A small network was shown many inputs. Here are its activations along a few directions, one row for each input.
Each table varies a few parts of the input and shows all the possible inputs, shuffled.
Descriptions start from the smaller parts, as in this example, which fits no table here: ring(5) and (point or line(11) or (values(3) and line(4))).
Shared parts are said once, and a part with two or three values counts as separate values.
(in the rows, 128 means zero)

Other details of the inputs shift rows strongly along two fixed directions, in all tables alike. That doesn't count.

Table:
R1: [143 132 133 176 175 158 139 105 163 137 124 139 180 138]
R2: [101 135  84 104 103  93 147 163  75 138  92 160  19 128]
R3: [131 132  92 153 141 140 129 135 133 149  88 181 119 129]
R4: [135 136 127 143 138 160 126 117 151 121  98 138 177 109]
R5: [156 158  82 150  92 126  98 154 130 150 151 206  87 129]
R6: [141 136 164 163 158 180 118  89 193 108 133 109 233 104]
R7: [119 133 146 115 124 102 116 122 115  99 141 105 129 151]
R8: [ 86 101 123  97  69  99 116 165  91 131 111 126  77 138]
R9: [156 110 184 144 160 166 118  98 185 146 189  83 209 121]
R10: [174 163 110 173 128 171 118 133 174 161 172 175 123  91]
R11: [ 82 123 153  66 111 101 152 120  80  71  92  45 115 110]
R12: [131  92 178 111 161 130 145 101 144 127 159  60 185 140]
R13: [ 68  84 150  51  83  86 134 145  65  97  85  58 105 134]
R14: [151 107 103 130 130 135 124 145 132 178 138 165 109 125]
R15: [171 172  94 193 124 158 118 149 164 188 174 213  79 116]
R16: [ 60 105 143  57 111  43 149 131  45  59  89  53  89 180]
R17: [177 159  70 146 105 132 105 156 127 164 139 223  89 116]
R18: [113 141  88 136 107  96 147 165  87 151 115 175  22 143]
R19: [149 117 154  97 172 123 135  85 137  92 147  74 192 127]
R20: [117 127 180 154 169 160 126  83 168  93 123  73 220 132]
Each input here is: values(4) and ring(5).
Changing only the ring(5) part turns R20 into R1. The same change can be made to R15. Which row results? -> R18
Which other rows does R2 become when the values(4) part takes its other values? List them by row number. -> R3, R14, R19

Table:
R21: [ 92 131  94  97 107  91 143 154  73 122  75 147  45 137]
R22: [104 139  97 130 120  96 144 148  94 125 104 155  62 145]
R23: [120 133 113 100  79  88 136 170  73 138 139 130  42 130]
R24: [ 91 101 169 113 131 118 142 116 124 103 118  64 161 141]
R25: [127 136 111 105  83  85 124 167  78 141 153 140  52 145]
R26: [164 147 104 155 119 143 114 140 161 170 191 182  86 117]
R27: [155 118 158 111 146 132 109  99 159 118 194  89 165 128]
R28: [148 111  91 137 122 140 129 152 129 178 123 181 107 126]
R29: [137 109 162 129 149 160 132 108 162 140 135  94 190 113]
R30: [129 138 160 148 146 152 116 100 157 105 137 104 190 125]
R31: [151 162  90 162 117 155 118 141 144 154 109 200 112 107]
R32: [121 158  92 154 117 117 136 145 116 127 105 178  83 134]
R33: [ 80 122 112  87  79  82 124 160  75 115 117 118  21 137]
R34: [ 89 120 114 115  85 117 117 159 102 132  82 146  84 130]
R35: [148 124 157 139 180 141 137  91 153 126 157  98 176 135]
R36: [ 95 118 148  87 126 121 137 105 109  69  82  67 175 114]
R37: [141 125  92 148 103 151 107 154 142 166 117 192 119 113]
R38: [169 144  93 176 151 151 132 137 151 185 147 197  97 120]
R39: [135 130 134 112 152 141 139  99 136  94 109  96 181 107]
R40: [121 143 152 130 158 128 136  94 134  85 121  87 172 134]
R41: [174 150 140 158 178 158 123  89 177 115 154 130 209 122]
R42: [200 141 143 187 199 183 141  87 206 167 196 145 202 109]
R43: [100 129 150 107 128 108 124 110 112  70  99  88 163 141]
R44: [156 169  88 187 125 160 118 141 154 158 122 207 111 110]
R45: [161 149  97 194 120 171 107 152 171 185 143 211 117 112]
R46: [132 116 141  99 165 133 146  98 130 100 120  83 172 112]
R47: [ 78  86 165  84 115  90 127 127  97  90 102  60 146 163]
R48: [128 158  89 156 121 128 133 144 117 135  99 178  81 124]
R49: [141 121 105  86  82  99 130 163  84 144 142 137  76 115]
R50: [ 86  98 170  40  95  54 137 132  56  68 134  25 111 155]
R51: [137 116 161 147 152 150 123 107 161 137 152 102 188 136]
R52: [ 88 115 108 118  80  93 104 165  92 123  92 156  80 159]
R53: [140 163  92 177 116 142 122 145 142 145 120 200 105 124]
R54: [208 160 103 172 122 152 125 151 163 197 215 199 109 108]
R55: [ 81 126 149  80 128 103 150 108  92  64  72  60 136 126]
R56: [111 112 166  72 126 120 128 106 124  98 147  54 132 112]
R57: [146 124 143 134 140 168 118 106 164 117 130 118 201  99]
R58: [157 154  86 168 145 142 133 141 138 165 132 194  85 120]
R59: [133 103 141 102 157 130 146 104 128 119 124  89 164 118]
R60: [ 51 127 111 108  65  80 126 169  64  93  61 136  49 153]
R61: [108 104 109 116 108  93 125 155  94 144 109 149  84 168]
R62: [124  93 153 108 137 143 132 114 140 124 121  85 185 118]
R63: [179 155  93 192 124 164  91 141 174 171 153 228 139 125]
R64: [115 156  98 152 106 119 114 146 113 125 100 179  92 140]
R65: [152 133 159 166 157 169 111 103 183 135 161 121 204 121]
R66: [105 125 154 107 160 107 143 100 111  86 120  70 145 144]
R67: [114 115 104 116 119  87 128 147  90 137 111 153  75 161]
R68: [133 114 154 110 163 137 149 100 135 123 127  85 159 119]
R69: [114 106 158 122 146 125 148 114 130 119 130  83 156 142]
R70: [195 152 103 142 112 148 123 153 144 191 187 184  99  99]
R71: [137 106 158 118 157 151 143 107 149 136 132  90 177 121]
R72: [ 57 104 169  96 107  98 135 126  99  73  90  54 140 144]
R73: [ 65 130 110 116  76  97 123 164  74 103  65 137  57 140]
R74: [151 116 153 150 167 161 141 106 163 147 149 104 178 121]
R75: [164 132  85 127 104 140 105 149 142 174 166 189  77 105]
R76: [149 118 158 157 158 167 130 107 174 147 152 106 190 116]
R77: [127 122 165 103 140 124 119 101 141 105 177  69 145 130]
R78: [129 112 157 132 157 133 135 107 139 130 142  94 167 146]
R79: [128 131 158 130 138 162 123 105 155 108 119 101 188 105]
R80: [109 129  93 113 117  84 127 151  85 121 100 160  65 159]
What is each input in this table made of? -> line(6) and (values(2) or ring(8))
Changing only the line(6) part turns R51 into R62. The same change can be made to R40. Which row results? -> R39
Which other rows does R60 become when the ring(8) part takes its other values? List them by row number. -> R22, R24, R32, R42, R53, R69, R72
Which other rows agree with R68 in the line(6) part? List them by row number. -> R21, R29, R31, R34, R55, R56, R70, R71, R79
Start at R50 and move only the line(6) part, one step at a time. The first step leads to R25. Which rows follow, in order? -> R54, R23, R70, R49
Which other rows does R27 become when the line(6) part takes its other values? List them by row number. -> R26, R33, R56, R75, R77

Table:
R81: [169 120 107 175 116 150  94 150 171 206 174 210 129 132]
R82: [173 157 103 154 133 155 124 137 149 165 186 173  95 102]
R83: [ 51 112  92 117 103  80 132 161  67 109  44 145  58 175]
R84: [130 141 171 114 181 131 144  59 154  50 135  49 205 108]
R85: [189 172  86 173 143 145 134 140 144 167 181 193 101 108]
R86: [110 150 181 116 167 139 132  71 138  52 100  47 213 121]
R87: [198 146 100 159 156 149 146 135 149 184 166 188 117 118]
R88: [178 180  78 175 124 151 131 142 167 159 161 204 112 103]
R89: [ 50 132  97  71  51  70 135 170  56  90  78 124  11 136]
R90: [157 121 169 103 203 134 158  67 147  97 146  60 193 134]
R91: [167 138  94 168 123 190 114 131 177 184 137 195 150  92]
R92: [194 177  82 180 168 150 126 118 156 160 177 206 105 117]
R93: [ 97  78 187 101 128 134 117 105 143  93 130  40 215 139]
R94: [152 140 103 185 168 150 125 125 161 173 138 206 131 148]
R95: [190 128 104 173 128 152 101 152 168 211 191 198 120 134]
R96: [157 166 119 171 111 174 100 135 160 155 135 186 123  95]
R97: [137  93 185  64 144 121 136  96 128 106 166  31 191 126]
R98: [104 112 165 106 179 138 138  82 134  68  86  55 217 115]
R99: [132 104 181 115 167 139 138 101 153 125 159  48 177 130]
R100: [ 99  97 182 122 156 136 152  88 142  84 112  36 224 138]
R101: [126 101 191 113 174 120 158  88 133  96 140  30 195 143]
R102: [ 51  95  96  66  35  76 108 186  46 108  49 135  49 141]
R103: [164 131 107 188 137 169 115 139 180 210 167 206 123 122]
R104: [ 50 110  90  86  62  70 138 182  38  97  22 140  40 142]
R105: [199 137 111 155 152 161 126 131 167 199 177 183 110 102]
R106: [196 153  94 160 114 150  99 146 152 176 204 200 104 104]
R107: [ 72 117  97 101 113  63 146 154  53 115  74 133  31 190]
R108: [ 55 148 107  97  55  68 126 178  38  84  37 139  31 143]
R109: [125 118 191  80 130 129 124  95 151  61 161  34 204 107]
R110: [ 97  81 201 114 152 144 132  87 153  88 117  26 212 124]
R111: [ 61 106 112 110  91  72 146 169  61 124  72 142  53 170]
R112: [ 66 135 113  85  34  87  98 172  58 101  75 136  57 141]
Changing only one part turns R92 into R85. The same change can be made to R84. Which row results? -> R88
What is each input in this table made of? -> line(4) and ring(8)
Which other rows does R103 become when the ring(8) part takes its other values? List them by row number. -> R82, R89, R91, R96, R99, R105, R110
Which other rows does R93 become when the line(4) part takes its other values? List them by row number. -> R83, R100, R110

Table:
R113: [134 122 133 173 139 151 115 134 150 165 133 155 152 143]
R114: [ 58 103 125  74  87  57 124 158  59  93 112  95  40 173]
R115: [141 138 109 174 113 148  97 144 161 177 157 184 136 142]
R116: [ 93 140 127  85 113  93 153 129  83  75 106  86  91 115]
R117: [ 98 153 106  95  72  85 125 152  68 107 107 135  38 132]
R118: [178 159  85 159 150 151 135 125 133 151 138 182 112 114]
R119: [188 155  83 166 171 149 140 131 158 169 149 198 111 127]
R120: [ 94 117 184  97 114 113 120 109 124  72 129  51 190 137]
R121: [138 124  98 145 136 108 144 150 107 161 120 182  64 153]
R122: [105  69 179  69 116 146 135 115 135 112 114  32 199 105]
R123: [113 127 118 126 130 130 130 118 119  99  85 125 137 119]
R124: [100 110 128 116 127  85 143 145  94 128 123 110  69 161]
R125: [127 115 164 134 181 157 134  83 164  95 110  82 219 120]
R126: [159 148 135 142 122 123 110 128 147 141 175 140 132 127]
R127: [165 167 115 171 120 175  98 127 172 151 154 184 147  98]
R128: [140 114 157 154 173 151 142  98 169 136 126 114 196 134]
R129: [131 137 167 130 151 166 133  91 165  82 128  81 212  93]
R130: [141 107  91  93  87 115 127 167  96 189 138 169  59 111]
What is each input in this table made of? -> values(2) and (point or ring(8))
Changing only the values(2) part turns R115 into R114. The same change can be made to R127. Which row results? -> R117

Table:
R131: [ 93  96 163 114 118 147 117 120 145 117 115  84 165 118]
R132: [ 91 126 141 105 135 115 148 112 100  76  81  76 145 126]
R133: [142 121 157  94 128 127 122 115 130 113 156  82 157 110]
R134: [ 95 132 130 131 126 112 130 127 108 106  91 123 116 145]
R135: [124 113 149 102 153 114 143 108 121 101 133  82 153 132]
R136: [160 143  88 161 103 134 110 164 136 189 161 205  72 136]
R137: [165 131 138 158 177 169 127  96 177 140 136 141 198 122]
R138: [195 157 114 212 175 192 115 112 207 184 165 205 175 118]
R139: [103 125 119  89 123  92 142 128  88  96 108 103  93 137]
R140: [ 93 123 141 125  85 122 118 146 118 108  99 119 137 131]
R141: [117 114 152 123 159 139 142 101 136 110 102  91 176 130]
R142: [144 129  72 150 104 114 128 173 109 187 125 213  46 141]
R143: [ 88 150  93 135  97 100 129 155  84 110  76 163  60 143]
R144: [167 163  73 154 126 135 132 144 131 166 142 208  65 113]
R145: [150 138  76 134  86 120 110 174 111 179 143 212  53 128]
R146: [119 105 157 106 138 114 129 113 125 113 146  79 159 143]
R147: [161 148 142 170 173 173 136  99 177 133 141 130 191 109]
R148: [ 92 124 130 109 128 112 144 126  99  94  76  99 125 133]
R149: [ 89 109 133  82  90  82 123 147  81 109 113  95  86 154]
R150: [102 116 135 100 129  92 136 127  98  99 121  97 108 148]
R151: [127 149  89 114 116 103 135 142  99 124 116 165  62 128]
R152: [172 142 132 144 173 155 143  99 166 136 166 121 168 105]
R153: [113 137 151 135 150 134 136 106 136  92 110  94 166 131]
R154: [107 139 132  94 129  97 138 112 101  80 119  92 104 131]
R155: [108 109 130 109 121  95 131 134 100 116 123 112 105 153]
R156: [156 129  83 151 119 123 122 158 127 179 139 204  79 139]
R157: [140 135 144 150 163 149 124  95 158 114 129 119 186 126]
R158: [155 121 159 131 147 149 132 111 158 145 172  95 172 119]
R159: [123 130  91 147  71 135 112 174 119 157  95 194  96 120]
R160: [100 101 132  89 112  90 134 142  89 119 114 102 106 151]
R161: [ 91 106 157  96 100 122 124 126 115  85  92  78 178 124]
R162: [107 137 100 125 117 112 128 145 101 117  79 155  98 136]
R163: [ 88 133 118 107 118 103 135 130  87  85  73 115 113 135]
R164: [ 89 118 136 111 129 105 129 122 104  97  83 106 128 153]
R165: [142 127  88 129  95 115 115 166 110 172 135 186  70 139]
R166: [166 129 145 130 136 150 115 114 158 139 181 120 164 115]
R167: [ 88  95 125 107  90 130 112 147 118 132  92 125 111 124]
R168: [114 143  94 125 113 101 141 152  95 136 117 158  51 134]
R169: [167 132 145 153 173 154 142 103 167 144 172 120 168 117]
R170: [129 111 157  93 125 127 134 117 122 116 148  75 149 118]
R171: [119 112 159 118 145 116 137 113 127 112 143  81 149 143]
R172: [170 157 140 147 174 158 143  93 170 128 171 119 163 100]
R173: [121 120 155 118 150 116 141 108 127 103 143  82 143 139]
R174: [119 134 149 128 153 133 131 101 137  88 111  93 176 129]
R175: [182 137 117 177 155 158 130 130 171 185 175 176 139 120]
R176: [153 131 160 121 134 142 119 111 150 124 177  93 159 111]
R177: [131 125  95 143 102 115 128 167 109 179 134 184  62 143]
R178: [199 173 107 212 171 196 125 110 200 173 163 201 175  96]
R179: [139 153  80 178 122 140 124 155 130 173 106 218  80 130]
R180: [151 133 151 164 127 175 120 122 178 142 143 133 204 101]
R181: [198 146 125 170 143 178 118 126 183 186 200 172 152 101]
R182: [ 93 109 104 125  78 125  94 161 120 143 100 168  85 136]
R183: [113 114 146  80 103 106 130 135  96 111 129  82 109 119]
R184: [152 110 141 146 138 182 100 112 190 152 148 137 197 103]
R185: [153 167  81 155 121 125 126 144 128 152 144 198  59 124]
R186: [172 136 154 142 148 162 118 110 173 146 193 114 176 110]
R187: [137 148  83 176 124 140 124 157 135 179 106 219  79 136]
R188: [120 105 151  94 122 116 137 126 113 121 135  78 138 133]
R189: [136 123 167 103 129 133 129 113 132 116 160  72 154 109]
R190: [107 114 129 115 111 101 129 144 102 132 130 120  95 151]
R191: [102 115 159 116 107 132 116 122 132  91 109  89 185 124]
R192: [115 128 141 102 141 105 138 108 114  89 131  85 130 133]
R193: [ 99 136 141 117 136 116 132 108 111  74  95  91 151 132]
R194: [ 97 132  90 123 105 100 126 153  86 126  70 169  70 146]
R195: [ 76 104 132 113  85 123 104 148 119 121  98 122 104 136]
R196: [133 112 152 112 158 127 148 103 131 111 140  78 159 126]
R197: [109 118 147 117 151 130 143 104 121  99  94  87 163 129]
R198: [126 132 115 107  89 104 111 155 102 133 139 143  77 127]
R199: [102  99 138  94 115  99 141 140  93 125 116  95 110 144]
R200: [166 148 140 152 171 152 134  97 170 128 175 119 165 115]
Changing only one part turns R188 into R136. The same change can be made to R167. Which row results? -> R195
What is each input in this table made of? -> ring(5) and (values(2) or line(4) or line(8))
Which other rows does R180 become when the values(2) part takes its other values? List them by row number. -> R131
